These are the activations of a small neural network, seen along a few directions. Each row is one input.
Each table varies a few parts of the input and shows all the possible inputs, shuffled.
Descriptions start from the smaller parts, as in this example, which fits no table here: one of 3 separate values, together with either a single point or one of 9 places along a line or (one of 4 places along a line, together with one of 5 places around a ring).
Shared parts are said once, and a part with two or three values counts as separate values.

A family of inputs:
R1: [ -4  -2  12   5  -4  -4  -5   5   3 -19   2  12]
R2: [ 10 -13  -8 -11  13  37  49  48 -13  26   3 -60]
R3: [ -6  -5   3   8  -7  -2 -11   7  -5 -15  -4  14]
R4: [  5   4   8   3  -6  -3  -5  -2  11 -11   7  10]
R5: [-1  8  0 -9 -3 -8  1 -7  5 10 -7 10]
R6: [ -5   5   1  -3 -14  -9   1  -7  13 -10   4  13]
R7: [-14  -1   6  -1 -12 -10   1   0   5 -18  -2  14]
R8: [  3   1  -1   6  -9  -1 -10  -1   2  -7   2  13]
R9: [ 9  7  7 -4  4 -1 -5 -2  4  9 -3  7]
R10: [ 14   5 -17   5   9  -2 -10 -13  -7  11 -16  -9]
R11: [  4  17 -30  -8  29  53  56  20  -5  26  13 -37]
R12: [-17 -28  14  10 -12   0 -14   6  -8  -9   9  11]
R13: [ 7 11  2 -2 10 -7 -8 -5  2  0  3 -4]
R14: [  5   8  -7   1   7  -5 -14  -4  -7   4  -3  -1]
R15: [  7   4  -3  -2   1   1 -12  -1  -4  14  -9   9]
R16: [  7   9 -14  -1   5 -12   3 -20   1   9 -14  -8]
R17: [-14 -25  23   6  -9  -1  -9   3  -1 -14  15   8]
R18: [-23 -23  17   1 -17  -7  -3  -1   1 -13  11  11]
R19: [ -3  12  -4  -7   3 -14  -2 -10   2   1   0  -1]
R20: [ 16   8  -8   4  12  -5  -4 -15   1   8 -11 -11]
Describe the family of inputs behind these rows.
> either one of 2 separate values or (one of 3 separate values, together with one of 6 places along a line)

A family of inputs:
R21: [  6  15  -9  -6   6  -4   3 -11   5   8  -6  -2]
R22: [  7   7  -7  -1   3 -11  -8 -14  -2   8 -10   0]
R23: [ 7 12 -5 -2  4 -2  0 -4  4  0 -3  1]
R24: [-14 -13  13   0 -12   0   6   9   3 -14  11   6]
R25: [-12 -20  16   5 -14  -7  -6   5  -3 -14   7   8]
R26: [ -4  -9   7   3  -7  -4 -11   0  -4  -4   0  10]
R27: [  8   5  -2   3   2  -9 -11  -8  -2  -1  -7   3]
R28: [  8  -1 -17  -5  19  36  39  31  -7  27   2 -46]
R29: [-5 -1  4 -1 -4  4  1  4  3 -3  4  8]
R30: [-1  6 -1  0  3  3 -1 -3  4 -3  3  5]
R31: [  0  -2   2   4   0  -4 -12  -7  -2  -4   0   7]
Describe the family of inputs behind these rows.
> either a single point or (one of 2 separate values, together with one of 5 places along a line)
Which other rows does R22 become when the choice among 2 separate values takes its other values? List them by row number.
> R21

A family of inputs:
R32: [ -2 -14  -6  -4  -1   1  24   7 -11  24 -10 -27]
R33: [ -5 -18  -4  -6  -3  -3  12  -2  -8  14  -5 -25]
R34: [-20   8   5  -5 -12  -2   9  -5  20 -16  17  19]
R35: [ 11  -2  -5   8   7  10  20  20  -4  -3  -1 -27]
R36: [ 25  27 -26 -12  11 -36 -14 -45  -3  31 -37  -6]
R37: [ 16   3  -9  -2   6  14  23  33  -5   7   0 -31]
R38: [-12 -22   4   2 -17 -22  -5 -10 -10   5  -2  -4]
R39: [ -3 -13   8  11  -2   7 -30  -1  -9  -9   4  28]
R40: [ -3  19  -9 -20   0  26  40  25  13  11   9 -10]
R41: [-13  12  -3 -13   0  19  26   2  19  -8  12  -2]
R42: [-11 -22  21  -1 -29 -33 -20 -10  -8  -2  -9  22]
R43: [  8  -5  -2   6   5   7   8  11  -1 -13   2 -25]
R44: [  1  -9   6  14  -7 -12  -8   3  -3 -22   7  -5]
R45: [  2 -10  22  11 -19 -23 -23   2  -2 -29  -1  20]
R46: [ 32  39 -28   4  29   1 -37 -32  -1  25 -24  13]
R47: [  4  -9   4   9  14  21 -13   5  -8   8   9   0]
R48: [ -6  -7   2   9  11  18 -20   4 -11   1   5   8]
R49: [-22  12   5 -10  -1   4  15  -2  17 -15  13  13]
R50: [ 5 -5 -8  8 15 33  5 18 -9 18 -1 -9]
R51: [ 2 -8 -5  7 13 31 -8  9 -6  8  4 -6]
R52: [  4  -9 -10 -14  -1   6  27  22 -12  33  -8 -30]
R53: [ 10   0 -10  -1  13  37   9  32 -10  26  -1 -13]
R54: [-13 -18   4  -3  -5 -17   1  -7 -12   7  -5 -11]
R55: [-18   6  21  -7 -24 -14  -6  -5  22 -24   7  45]
R56: [  3 -11  11  11  -9 -17 -13   1  -4 -29   3   9]
R57: [  0  -5   5   9   4  -7  -3   6  -5 -20   3 -12]
R58: [ 17  60 -25 -16  17 -16   0 -41  30   7 -14  17]
R59: [ 10  -7   7   9   6  -3   3   8  -2 -13   7 -20]
R60: [-10  14  -5 -10   2  21  38  11  15   3   8  -5]
R61: [-12  10   6 -11   1   8  21  -1  19  -7  18   4]
R62: [ -4 -11  19  11 -13   1 -40   0  -7  -9   0  39]
R63: [-18   5  10  -7 -14  -7   4  -7  20 -24  11  34]
R64: [ 41  44 -23   4  21 -25 -15 -33   0   2 -21  -9]
R65: [-10 -24   9  -1 -19 -28 -10 -13 -11  -2  -6  10]
R66: [ -5 -11   3  14   0  13 -25   0  -9  -1   8  14]
R67: [ -4 -20   5  -3  -2 -13   6  -6  -9  15  -1 -19]
Describe the family of inputs behind these rows.
> one of 4 separate values, together with either a single point or one of 8 places along a line
Changing only the choice among 4 separate values turns R59 into R67. The same change can be made to R44. Which row results?
> R38
Which other rows does R42 become when the choice among 4 separate values takes its other values? List them by row number.
> R45, R55, R62
A walk changes only the place on the line of 8. It starts at R55 and steps to R63. List the rest of the walk in order.
> R34, R49, R61, R41, R60, R40
Which other rows agree with R47 in the choice among 4 separate values? List them by row number.
> R39, R46, R48, R50, R51, R53, R62, R66

A family of inputs:
R68: [-12  10  10   3  -5  -5 -12  -6  13 -28   9  23]
R69: [  9   2  -5  -4  13   7  12   3  -2  18   3 -27]
R70: [ -9   6   7  -1  -1  -7 -15 -16   7  -9  -4  27]
R71: [  1   2  -2  -8   7  11  23  14  -1  13  -6 -14]
R72: [  5   1  -3  -5  -3  18  27  17   7   7   2 -14]
R73: [-15  -4   9  -4  -8 -17  -7 -17   4  -8  -1  20]
R74: [ 22   0 -13   3  11  -1   4   7 -12  15 -20 -29]
R75: [-12   1  14   5 -16 -13  -5   3   7 -29   9  19]
R76: [ -1   5 -15  -8   5   8  13   7  -5  23   0 -18]
R77: [-10  -6  10  -2 -16 -10  -3 -13  13 -13   6  20]
R78: [-18   1  12   0 -12 -14  -4  -7   9 -27  11  16]
R79: [ -2   8   3  -3  -3  -7 -24 -12   1  -3  -5  25]
R80: [ 15   0 -18   2  13  -2   5  -6  -9  20 -15 -33]
R81: [ -9  -5  12   1 -12 -16  -8  -6   2 -10  -3  23]
R82: [ 16  13 -11   0  21  17   6   3  -1  16   1 -17]
R83: [  6   5 -10  -6   3  10  12  19  -7  19  -5 -15]
R84: [ -1  -5  13   1  -4 -20 -19 -17   0  -6   4  11]
R85: [ 21  11 -23   6  20   8  -2  -5  -8  18 -16 -23]
R86: [ -8  -3   4  -7 -10 -17 -16 -13  -2  -3  -2  17]
R87: [  5  -5  16   6  -8 -19 -20  -6  -2  -8   2  15]
R88: [ -3  -3   7  -2 -14 -16 -18  -2  -4  -5  -4  20]
R89: [-22 -57  27  19 -19   0 -22  21 -21 -14  15   7]
R90: [ -2   2  -8  -6   0  17  28   6   9  10   7 -17]
R91: [  5  12 -14  -3   8  26  21   7  11   9   6  -7]
R92: [  5   6  10   4   3 -10 -27 -16   3  -7   1  19]
R93: [ 11   5  -3  11   1 -18 -32 -26  -7  -7 -13  15]
R94: [-12 -49  12  13  -2  34  12  41 -28   6  10 -31]
R95: [ 11  -6   1  13  -9 -27 -26 -15 -12  -9 -12  11]
R96: [  5  -6  -2   8  -5 -28 -24 -27 -10  -6 -10   7]
R97: [ 16   2   0  -3  11   8  11  14  -5  14  -2 -23]
R98: [  6  15 -20  -4  13  19   7   7  -4  21  -2  -9]
R99: [ -6   3  -7 -10   9   9  24   2   2  17  -1 -18]
R100: [ -7   6  -6  -8   6  12  28  13   8  -5  12 -19]
R101: [ -4   5   7   1  -9   0 -11 -12  16 -14   3  28]
R102: [  0  15 -12  -4  14  21  21  14   9  -7  11 -10]
R103: [ -5  -6  12   3 -20  -9  -4  -2  10 -15   4  23]
R104: [  0   5  -1  -7   3  13  27  24   5  -9   7 -16]
R105: [  1  13 -13  -6  17  19  17   3   3  15  -3  -8]
Changing only one part turns R68 into R102. The same change can be made to R70. Which row results?
> R105
Describe the family of inputs behind these rows.
> one of 2 separate values, together with either a single point or (one of 3 separate values, together with one of 6 places along a line)
Which other rows does R88 become when the place on the line of 6 takes its other values? List them by row number.
> R75, R81, R87, R95, R103

A family of inputs:
R106: [  7  14 -17  -4   5   1  18  -2   5   6 -11 -11]
R107: [ -3 -10  -1  -3  -4   9  22  17  -4  -1  -1 -14]
R108: [ -7 -16  17   4 -17 -12 -13  -2   2 -16   8  24]
R109: [  3 -11  -5   6   0   2  10  15 -14   7  -8 -21]
R110: [-12 -13   4  -9 -10   4  12  10  -1   6   3  -3]
R111: [  6  19 -15  -6  18  37  28  25   6  11  11 -23]
R112: [ -6   7  15  -1 -12 -17  -9  -6  11 -19  10  28]
R113: [ 15  21 -28  -4  22  33  21  12   5  21   0 -23]
R114: [ 16   4 -10  -2  21  11  10   4  -6  24  -9 -24]
R115: [-10 -16  17  16 -13 -15 -41 -11  -6 -21   1  35]
R116: [-18 -16  21   8 -16  -9 -29  -8   4 -28   7  43]
R117: [ -1   0  13   9  -5 -20 -44 -23  -4 -17  -6  37]
R118: [ 11  15 -16  -5  16  17  21  -1   8  20  -5 -17]
R119: [-18   7  18   3 -11 -14 -26 -12  12 -30   7  47]
R120: [ 13   3 -12  -1  10  -5   7   3 -10  10 -15 -19]
R121: [-13   5   4  -5  -1  -5  10  -4   8 -11  12   2]
R122: [-13 -17   6  -1  -6   0   7   1  -2  -8  10  -1]
R123: [ -2  12  -5  -6   2   5  26  12   6  -4   2 -10]
R124: [ -1  12 -11 -11  -2  -5   8 -10   6  14  -7   0]
R125: [  6  -9  -2   5  11  18  13  15 -10  21  -3 -26]
R126: [ -6 -14   1  -1  -7  -4   0   7 -11  13  -4 -10]
R127: [ 20  11 -23  -2  27  28  10  17  -9  24  -3 -30]
R128: [  0 -16   9  11 -11 -14 -16  -2  -6  -9  -1  -2]
R129: [  3  -2  -3   0   6 -13  -9 -14  -8   2  -4  -7]
R130: [  4  11  -1  -1  -6 -14  -8 -19  10  -9  -5   9]
R131: [ -3   8  -8  -3   1  -8   2 -19   6   0  -1   1]
R132: [ -7 -18   2   8  -3  -7  -5  -2 -12   0   3  -8]
R133: [ 11   0   8   5  -6 -23 -28 -17  -6  -5  -5  20]
R134: [  4  10   3   2 -11 -18 -17 -22   8  -7  -2  27]
R135: [  1 -16  13  12 -15 -18 -25  -5  -8  -8   2  17]
R136: [ -7 -15  13   2 -13  -7  -4   1   5 -17   5   5]
R137: [  1  13  -3  -7  13  21  28  12  10  10   7 -16]
R138: [-10   9   1 -14  -5  -2  15   5   9   3   5   0]
R139: [ 10  -2 -15   5  17  35  13  27 -14  21   2 -33]
R140: [ 10   0   4   2  -1 -19 -20 -14  -3  -6  -9   1]
R141: [  5  -1 -11  -3  13  42  25  31  -4  14   8 -26]
R142: [ -6   7  10  -3  -8 -12  -1  -4  14 -20   7   9]
R143: [  0  -8   1  -4   8  25  25  18   0  14   4 -19]
R144: [  4   2  -5  -9   3 -10  -4  -5  -7  17 -11  -8]
R145: [ -8  10   8   5 -10 -15 -33 -27   8 -19  -4  45]
Describe the family of inputs behind these rows.
> one of 5 places around a ring, together with one of 8 places along a line
Changing only the place on the line of 8 turns R128 into R125. The same change can be made to R136. Which row results?
> R143
A walk changes only the place on the line of 8. It starts at R117 and steps to R133. List the rest of the walk in order.
> R140, R129, R144, R120, R114, R127
Which other rows does R116 become when the place on the ring of 5 takes its other values? List them by row number.
> R115, R117, R119, R145
Which other rows does R106 become when the place on the line of 8 takes its other values? List them by row number.
> R113, R118, R124, R130, R131, R134, R145
